Each row below holds a small network's activations on one record, seen along a few directions.
After each row come some of the record's fields: BOM, PAS, SOR, NAZO, BAZ.
The largest differences between rows may come from other fields.
Random noise pushes rows far along 2 fixed directions. That doesn't count. These rows show it; they differ only by the noise:
[ -68  209   82  -33  350 -313  107  -45  141 -495 -355  -71  -96  152
 -211   91 -689   55  -29  335 -260 -216  132  334]
[  56  244  175  -43  101 -202  254 -282 -242 -111  115  -86 -127  128
 -130  207   12   26 -136  245 -167   30  -92 -140]
[  60  199  349  -22  376 -205  188 -246 -208    8  222 -176 -231   28
 -150  349  325  -30 -134  339 -103   53 -270 -360]
[   0  309 -169  -77 -284 -241  313 -251 -150 -472 -258   78   69  312
 -126  -87 -817  136  -97  114 -316 -108  310  436]

[ -39 -117    3   37  288   24   21   -9   39  552  193  -90  -90 -233
   60   59  510 -159 -271 -262  112  142 -306 -446] : (BOM visi; PAS zomob; SOR sab; NAZO zofi; BAZ monap)
[ -64  -53 -161   29 -222   31  -43   52   37  -80 -209   59   56  180
  -25 -215 -589  -15 -153 -339 -161   57  274  316] : (BOM zigif; PAS mal; SOR sab; NAZO faz; BAZ monap)
[-101 -297  100  123  590   28 -162  141  326  384  -81  -69 -117 -314
  -77  163  175 -186 -226 -233  125   56 -212 -273] : (BOM pek; PAS zomob; SOR sab; NAZO zofi; BAZ monap)
[ -84 -123   11   93  359   -4  -45    4  177  404   46  -70  -52 -247
   -9   33  260 -170 -191 -206   45  141 -199 -245] : (BOM zigif; PAS zomob; SOR sab; NAZO zofi; BAZ monap)
[-104  141  -11   20  249  -49  116   75  151 -241 -161   43 -148   50
  -73 -143 -298   19   27  145   -7 -104   94  129] : (BOM zigif; PAS dobab; SOR pidum; NAZO faz; BAZ monap)
[-138  -56  -53   26   66 -108   -9   81  147    7   10 -113  -41   32
  -55  -95  -41   29 -131 -186  -90   19  108  -56] : (BOM vopal; PAS mal; SOR sab; NAZO zofi; BAZ monap)
[  18  -25  286   94  392  -29 -107   26  -34  248  183 -105 -175  -37
 -118  283  504    0   18  257   98  -45 -325 -257] : (BOM zigif; PAS zat; SOR lopab; NAZO faz; BAZ vudu)
[   3  271 -206 -127 -446 -146  282 -134 -284 -105   64   94    4  254
   99 -171 -420  153  -92  -60 -106 -116  240  183] : (BOM visi; PAS dobab; SOR lopab; NAZO faz; BAZ monap)
[ -12  194  -23   36 -365   53  189 -123 -278 -119  318  -96  154  112
   99  -32  349  157  228  291   37 -134  -98  -62] : (BOM vopal; PAS zat; SOR lopab; NAZO zofi; BAZ vudu)
[  19  -20   21    9  -15  127 -200  163   26   33  -37   -2  193  -38
  115   69  213 -116  300  139   67  -37   32  -52] : (BOM zigif; PAS zat; SOR sab; NAZO zofi; BAZ vudu)
[ -54  -30 -264   66 -305  100  178   86  -74  208  166  105   52   33
   77 -208  222  162   70 -177  183  -46  -36   45] : (BOM zigif; PAS zat; SOR fad; NAZO faz; BAZ monap)
[ 114 -280  270  -81  636   20 -523  271  199 -255 -314 -134  198 -252
   51  277  -41 -248  427  256   56  -55   -7   90] : (BOM lobek; PAS zat; SOR pidum; NAZO zofi; BAZ vudu)
[-149   -9 -256   77  -27 -187  187  169  252 -147   24   -9  -98  102
   18 -205 -102  205  -14  -13  -10 -200  111  179] : (BOM vopal; PAS mal; SOR fad; NAZO faz; BAZ monap)
[ 228  -59  127 -145  -68  173 -183 -241 -335  251  144  -34   86 -154
  198  182  513 -202  127  -20   79  313 -203 -365] : (BOM visi; PAS zomob; SOR pidum; NAZO zofi; BAZ vudu)
[ -18 -148  -30 -205  180  -33 -382   96  247 -384 -502   99  301  -57
  -32   30 -650 -101  326   83  -92    7  266  533] : (BOM lobek; PAS zat; SOR pidum; NAZO zofi; BAZ vudu)
[   9  -86  145  -87  147  -65 -314  -50  118 -182 -336  -58    8   38
 -108  -19 -492 -141   86  -27  -82   -6   75  230] : (BOM zigif; PAS zomob; SOR fad; NAZO faz; BAZ monap)
[ 227  152  -17 -134 -193   75   76 -298 -212 -175  -29   97   65  160
    2   99 -206  -42  -15  -46  -92  178  104  -62] : (BOM beka; PAS dobab; SOR pidum; NAZO zofi; BAZ vudu)
[-147  156 -411  124 -353  -20  410   -7  144  -24  -37  121  101  190
  -48 -334 -423  134 -240 -277  -66 -277  215  291] : (BOM zigif; PAS zomob; SOR berag; NAZO zofi; BAZ monap)
[ -31  -40 -285   65 -334   17   45  167   28  128  144   22  191 -152
  207 -213  152  134  240  -99  154  -45    3   74] : (BOM karud; PAS zat; SOR fad; NAZO zofi; BAZ monap)
[  98 -166  -13 -149   -2   87 -333   57   93 -325 -398   94  186  -79
    1  115 -576 -140  193   77 -103   90  197  347] : (BOM pek; PAS guk; SOR pidum; NAZO zofi; BAZ vudu)
[-117  119 -486   32 -713   55  302  -39 -139  -71  103  210  213  262
  199 -368 -143  159  -68 -290  -64  -17  364  219] : (BOM vopal; PAS mal; SOR sab; NAZO zofi; BAZ monap)
[ 218 -180  130 -176 -188  138 -314 -160 -254  141  -11  -80  203  -70
    3  125   22 -190  109 -183  -48  334   42 -123] : (BOM karud; PAS zat; SOR pidum; NAZO zofi; BAZ monap)
[  56  -26  267   75  399  -83  197 -200 -166  398  159    3 -281  -97
 -176  277  289 -188 -519 -180  -27  274 -248 -476] : (BOM pek; PAS dobab; SOR sab; NAZO faz; BAZ monap)
[  17  198  330   10  381   -8  -90   39   18 -442   -6 -149 -105    9
  -75   27  -72  -60   47  419   48 -102 -145  -22] : (BOM zigif; PAS dobab; SOR pidum; NAZO zofi; BAZ vudu)
[  83  -80  -54 -112 -106  -82  -86  -73   70 -262 -329  113   67   86
  -60   19 -459   -3   29  -35 -175   31   79  291] : (BOM beka; PAS guk; SOR fad; NAZO faz; BAZ vudu)
[ -89  -86  400   58  742 -139 -250  348  451 -129 -209 -212 -145 -164
 -215  131  273   12  265  292  132 -176 -282  -85] : (BOM beka; PAS zat; SOR fad; NAZO faz; BAZ vudu)
[  -9 -243  201  -86  550   33 -311  158  232  298  107 -204  -77 -227
  -94  121  409 -160  -80  -99  102  119 -168 -245] : (BOM vopal; PAS zat; SOR pidum; NAZO zofi; BAZ monap)
[  93 -328   34 -146  178   86 -598  191  164 -260 -595   89  441 -173
  135   78 -655 -228  444  -22  -31  123  296  495] : (BOM lobek; PAS zat; SOR pidum; NAZO zofi; BAZ vudu)
[  91   38  275  -14  431 -142    5  -72  -43    5  106  -55 -314  -20
 -164  154   14 -102 -148  163  -55  -67  -10 -298] : (BOM karud; PAS dobab; SOR pidum; NAZO faz; BAZ monap)
[ 277  -61  465 -109  252  118 -326 -174 -319   13   46   26   97 -159
  136  366  256 -247  187  139   58  341 -109 -248] : (BOM lobek; PAS dobab; SOR pidum; NAZO faz; BAZ vudu)
[  20   58  130    6  135    6  -59  116  171 -182  -53  -96  -86  -51
  -42  -99 -127   23   96   -3    8  -48  146   39] : (BOM karud; PAS dobab; SOR pidum; NAZO zofi; BAZ monap)
[  40   40 -359  -44 -761   18   96 -261 -240   65   59  191  247   92
   55 -402 -380   61 -124 -548  -65  113  270  291] : (BOM lobek; PAS zomob; SOR fad; NAZO zofi; BAZ monap)
[-116  291  -99  -25 -241  -20  222   30  -29 -272   -5  -90  -16  199
   41 -108 -233  303   23   96   76 -112   68  149] : (BOM beka; PAS mal; SOR lopab; NAZO zofi; BAZ vudu)
[ -43  135  258    1   38   35  256  -81 -168   45  472 -162 -230   67
  -20  101  519  151 -148   83  -28  -20 -336 -380] : (BOM beka; PAS mal; SOR lopab; NAZO zofi; BAZ monap)
[-104  -53  313   63  714  -21 -247  167  257   52  -82 -195 -252 -208
 -144  128  100 -140 -146  -18  -19    4 -118 -229] : (BOM pek; PAS dobab; SOR sab; NAZO zofi; BAZ monap)
[  89   31  140  -86 -133   55 -162  -60  -17 -146   43  -40   -6  116
  -50   -9  -17   -1  194  141  -66   18   12   35] : (BOM vopal; PAS guk; SOR fad; NAZO zofi; BAZ monap)
[ -96  -68 -194  -32 -110 -170  274 -201  -49   99 -272   65 -110   11
 -103 -177 -437   53 -491 -294  -37   23  173   34] : (BOM beka; PAS dobab; SOR sab; NAZO faz; BAZ monap)
[ -21  -97  -24  -25  -19   56  -15   -1  -28  322  344   21   43 -188
   98  -19  536  126   64  -68  207   92 -184 -180] : (BOM lobek; PAS zat; SOR fad; NAZO zofi; BAZ monap)
[ -82  -16  255   19  767 -300  -44   26  299   91 -146 -150 -242  -13
 -250  189   99 -103 -264  179  -44 -182 -126 -176] : (BOM vopal; PAS zomob; SOR berag; NAZO faz; BAZ vudu)
[  -1  356 -339  -57 -849  -94  476 -310 -311 -116  -20  228   48  376
 -103 -222 -454  139 -249  -72 -240  -15  244  268] : (BOM zigif; PAS guk; SOR berag; NAZO faz; BAZ vudu)
[-119   51 -138  -19 -125   40 -160  166  123 -325 -220   69  146   60
   78 -160 -168  101  489  233   75 -218   78  327] : (BOM zigif; PAS zat; SOR fad; NAZO zofi; BAZ vudu)
[ 161   -8   10  -76  -91  -87   14 -163 -159 -102 -101  102  -83  115
 -133   60 -133   -2 -191  -24 -172   58  -12   94] : (BOM visi; PAS guk; SOR fad; NAZO faz; BAZ vudu)
[ -55  139 -109 -143 -447    0  -55  -44  -78 -347 -224   72  175  191
  -14 -223 -441   61  302  -33 -106  -63  219  409] : (BOM zigif; PAS zat; SOR fad; NAZO zofi; BAZ monap)
[  -4    1 -122  -48 -238  -16  -45 -118  -17 -149 -257  156   96  113
   39 -131 -361  -54   94  -92   -9  -37   82  256] : (BOM zigif; PAS zomob; SOR fad; NAZO faz; BAZ vudu)
[ -52 -297    1   58  595  -34 -285  459  545   31 -191  -87    9 -254
  -33  -16   99  -18  109   10   87 -196  -13   36] : (BOM visi; PAS zat; SOR pidum; NAZO zofi; BAZ monap)

Which values does each new row have?
[-109  -68 -205  135 -101  -36   41   71  131  132    1   68   -9 -105
   70 -276    1   35   17 -148  105 -112   17   95] : (BOM zigif; PAS zomob; SOR fad; NAZO faz; BAZ monap)
[  97  117 -114  -49 -778  237  148 -300 -527  210  511   87   64   96
  255  -22  804   61  209   19  144  216 -174 -323] : (BOM zigif; PAS guk; SOR fad; NAZO zofi; BAZ vudu)
[  79  -25   16   25 -439  219   83 -213 -412  492  516  -35   -8   53
  127    2  606  -72 -220 -412   32  393 -130 -439] : (BOM zigif; PAS mal; SOR sab; NAZO zofi; BAZ monap)
[-186  180 -103  149  152 -273  416  -47  155   33  -86   40 -281  110
 -237 -164 -311  168 -486  -58  -94 -189   32  -35] : (BOM beka; PAS dobab; SOR berag; NAZO faz; BAZ monap)
[  24  200 -245  -63 -542  -91  263 -404 -215  -31 -246  272  134  307
 -117 -252 -730   26 -390 -243 -264   18  316  289] : (BOM zigif; PAS zomob; SOR berag; NAZO faz; BAZ vudu)
[  20   58  243   66  214 -114   97 -181  -64  326  106    1 -170    9
 -120  163  345 -120 -314   21   16  -24 -183 -368] : (BOM zigif; PAS zomob; SOR berag; NAZO faz; BAZ vudu)
[ 139 -112   62  -22  133  144 -387   93  146 -158 -261   27  140  -93
  139   46 -114 -143  352  143   30  -10   82  170] : (BOM zigif; PAS zomob; SOR pidum; NAZO zofi; BAZ vudu)
[ 142   36 -195   33 -451  139  -15 -211 -238   99  140   78  143   76
   88  -45  113  -48  144 -136   52  108   16   36] : (BOM zigif; PAS zomob; SOR fad; NAZO zofi; BAZ vudu)
[  53  360  -14   -8 -372   55  256 -129 -246 -174  270   60   22  185
   75   22  286  254  194  207   29  -77  -31 -185] : (BOM beka; PAS dobab; SOR lopab; NAZO zofi; BAZ vudu)
[  23 -150   -4   84   20  -62  145 -161  -36  398  197   56 -127  -11
  -64  -31  218  -57 -274 -207  108  100 -107 -171] : (BOM zigif; PAS zomob; SOR fad; NAZO faz; BAZ monap)
[ -63 -104  -35  -22   88   66  -27  212  186 -267 -198   -1  169  -73
   29 -165 -315  -65  157  150  -13 -164   77  259] : (BOM zigif; PAS zat; SOR pidum; NAZO zofi; BAZ monap)
[ -44  -29  -80   11 -140    6   63  163  120   87   59  -28  -39   78
  -72 -222    0  110  103 -187   88 -121   30  109] : (BOM zigif; PAS zat; SOR fad; NAZO faz; BAZ monap)
[ -37   31 -328   98 -682  157  266   29 -118  295  459   99    7  -38
  274 -269  633  193  108 -148  207   -4  -65 -140] : (BOM zigif; PAS guk; SOR fad; NAZO zofi; BAZ monap)
[ 156  -20 -137 -161 -466  202 -162 -102 -187 -190 -155  107  262   46
  147  -58 -283  -49  304   90  -64  184  199  270] : (BOM zigif; PAS guk; SOR pidum; NAZO zofi; BAZ vudu)
[  29  191  -30  -54 -325  -80  219 -144 -228 -146   26   82  -63  182
 -121    3  -54  147  -17  230  -79  -31   41  -19] : (BOM beka; PAS guk; SOR lopab; NAZO faz; BAZ vudu)
[ -29 -109   58  -29  268  -34 -319  311  272 -106 -156 -139  112 -163
  191   71  179  -18  498  261  167 -182 -109  117] : (BOM visi; PAS zat; SOR fad; NAZO zofi; BAZ vudu)
[ -52  -51  -68   25   76   25   32  170  150  181  281    8  -20 -126
   46  -63  494  154  145  -13  235 -105 -147  -69] : (BOM lobek; PAS zat; SOR fad; NAZO zofi; BAZ monap)
[ -73   69 -191  121 -167 -128  384 -140  -14  350   66   80  -77  123
 -116 -143 -131   31 -460 -323  -13  -54   95   -1] : (BOM zigif; PAS zomob; SOR berag; NAZO faz; BAZ monap)
[-112  234  -63   -8  156 -266  340 -126   21 -325 -275    6 -121  156
 -167 -130 -741   26 -409   54 -303 -186   82  315] : (BOM visi; PAS dobab; SOR berag; NAZO faz; BAZ monap)
[  10  270 -170   35 -319 -107  230 -295 -216 -263 -247  187  -33  292
 -149 -125 -648  133 -358  -64 -256  -81  290  263] : (BOM pek; PAS dobab; SOR berag; NAZO faz; BAZ vudu)
[ 138   80  428   -4  406 -114  136 -339 -210  304  183  -46 -304   51
 -167  366  384  -66 -492   64  -70  151 -348 -584] : (BOM beka; PAS dobab; SOR berag; NAZO faz; BAZ vudu)
[-144   43 -405  167 -327  -63  131  191  127 -176    9   59  -17   50
   68 -276 -191  239   99  -80    8 -150  132  244] : (BOM karud; PAS mal; SOR fad; NAZO zofi; BAZ monap)
